These are the activations of a small neural network, seen along a few directions. Each row is one input.
Each table varies a few parts of the input and shows all the possible inputs, shuffled.
A made-up example of a description, with smaller parts first: one of 8 places around a ring, together with either a single point or one of 9 places along a line or (one of 2 separate values, together with one of 6 places along a line).
Shared parts are said once, and a part with two or three values counts as separate values.
(in the rows, 128 means zero)

A family of inputs:
R1: [124 145 119 212 215 127 207  71 185 144 165]
R2: [156  68 157 136  39 234  73 170 116 143 185]
R3: [108 139 104 153 191 159 196  98 207 114 133]
R4: [192 161 147 205 127 139 110 163 170 239 218]
R5: [ 71  77 112 100 145  79  55 156  74 137  56]
R6: [ 89  89 146  77 150  74  64 167 141 124  95]
R7: [ 93 122  97 145 156 190 156 101 183  84  82]
R8: [157 140 124 135  73 201  56 188 166 178 135]
R9: [ 92  11 179  77 116 105  84 149  90  89 141]
R10: [141 135  94 165  75 209  37 188 101 187  98]
R11: [168 213 129  81 127  63 196  95 119 100 135]
R12: [143 201 115  73  86  91 159  97  94  74  92]
R13: [132 188  85 102  85  95 147 101  30  82  49]
R14: [182 215 140 135 141  26 215  66  97 136 166]
R15: [106 102 152  82 186  43 105 156 162 152 143]
R16: [123 108 174 139 207  10 114 135 139 187 170]
R17: [ 75 116  66 172 154 196 138  99 116  96  47]
R18: [143 122 152  76  51 124 182  86  48  40 134]
R19: [ 89  50 134 149 123 222 176  91 134  50 127]
R20: [174 160 133 144 111 173  90 181 187 204 188]
Question: What is each input in this table made of?
Answer: one of 4 separate values, together with either a single point or one of 4 places along a line
Question: The inputs of R12 and R6 match in every part but the choice among 4 separate values. If R11 is changed in the same way as R12 into R6, which row does it become?
Answer: R15
Question: Which other rows does R3 become when the place on the line of 4 takes its other values? List them by row number.
Answer: R1, R7, R17
Question: Which other rows does R10 become when the place on the line of 4 takes its other values? List them by row number.
Answer: R4, R8, R20

A family of inputs:
R21: [126 155 126 115 171  71 191  96 140 111 139]
R22: [127 116 135 104  96 127 147 105  79  74 119]
R23: [127 147 119  86  91 101 119 128  69  99  90]
R24: [132 168 131 100 159  30 152 112 109 130 124]
R25: [101  92 112 146 127 172  91 146 130 136  96]
R26: [107  71 136 123 112 165  84 149 132 124 124]
R27: [100  89 128 130 118 172  90 148 141 126 107]
R28: [156 138 134 157 123 161 112 161 176 179 176]
R29: [108  64 146 126 112 160  84 153 120 119 130]
R30: [122 134 116  98 100 142 158 109 101  78 100]
R31: [163 149 142 139 112 121  72 178 144 199 158]
R32: [131 136 146 117 165  57 182  91 117 113 155]
R33: [125 125 127 102  98 133 150 106  91  73 111]
R34: [105  84 128 122 118 170  92 153 144 118 111]
R35: [124 163 118 126 179  76 185  88 134 120 125]
R36: [124 161 126 125 175  68 181  88 138 108 134]
R37: [161 124 145 155 122 155 102 157 162 181 185]
R38: [154 142 137 161 128 162 108 156 171 183 167]
R39: [118 142 107 113 107 147 153 102  96  86  90]
R40: [111  93 131 105 106 132  52 170 111 142  99]
R41: [130 145 139 116 168  63 184  91 129 112 147]
R42: [118 139 113 109 102 142 152 103  97  80 100]
R43: [124 165 113 143 177  68 183  83 133 121 118]
R44: [120 144 101 127 111 138 150  98  91  84  84]
R45: [154 145 130 166 132 167 109 155 170 189 157]
R46: [161 118 156 159 119 148 102 160 153 175 190]
R47: [155 148 123 181 131 158 106 148 168 190 152]
R48: [101  90 121 132 124 179  91 149 137 133  98]
Question: What is each input in this table made of?
Answer: one of 4 places along a line, together with either a single point or one of 6 places along a line
Question: The inputs of R43 and R25 match in every part but the place on the line of 4. If R21 is changed in the same way as R43 into R25, which row does it become?
Answer: R34
Question: Which other rows agree with R45 in the place on the line of 4? List them by row number.
Answer: R28, R31, R37, R38, R46, R47
Question: Start at R44 and move only the place on the line of 6, one step at a time. The first step leads to R39. Which rows follow, in order?
Answer: R42, R30, R33, R22
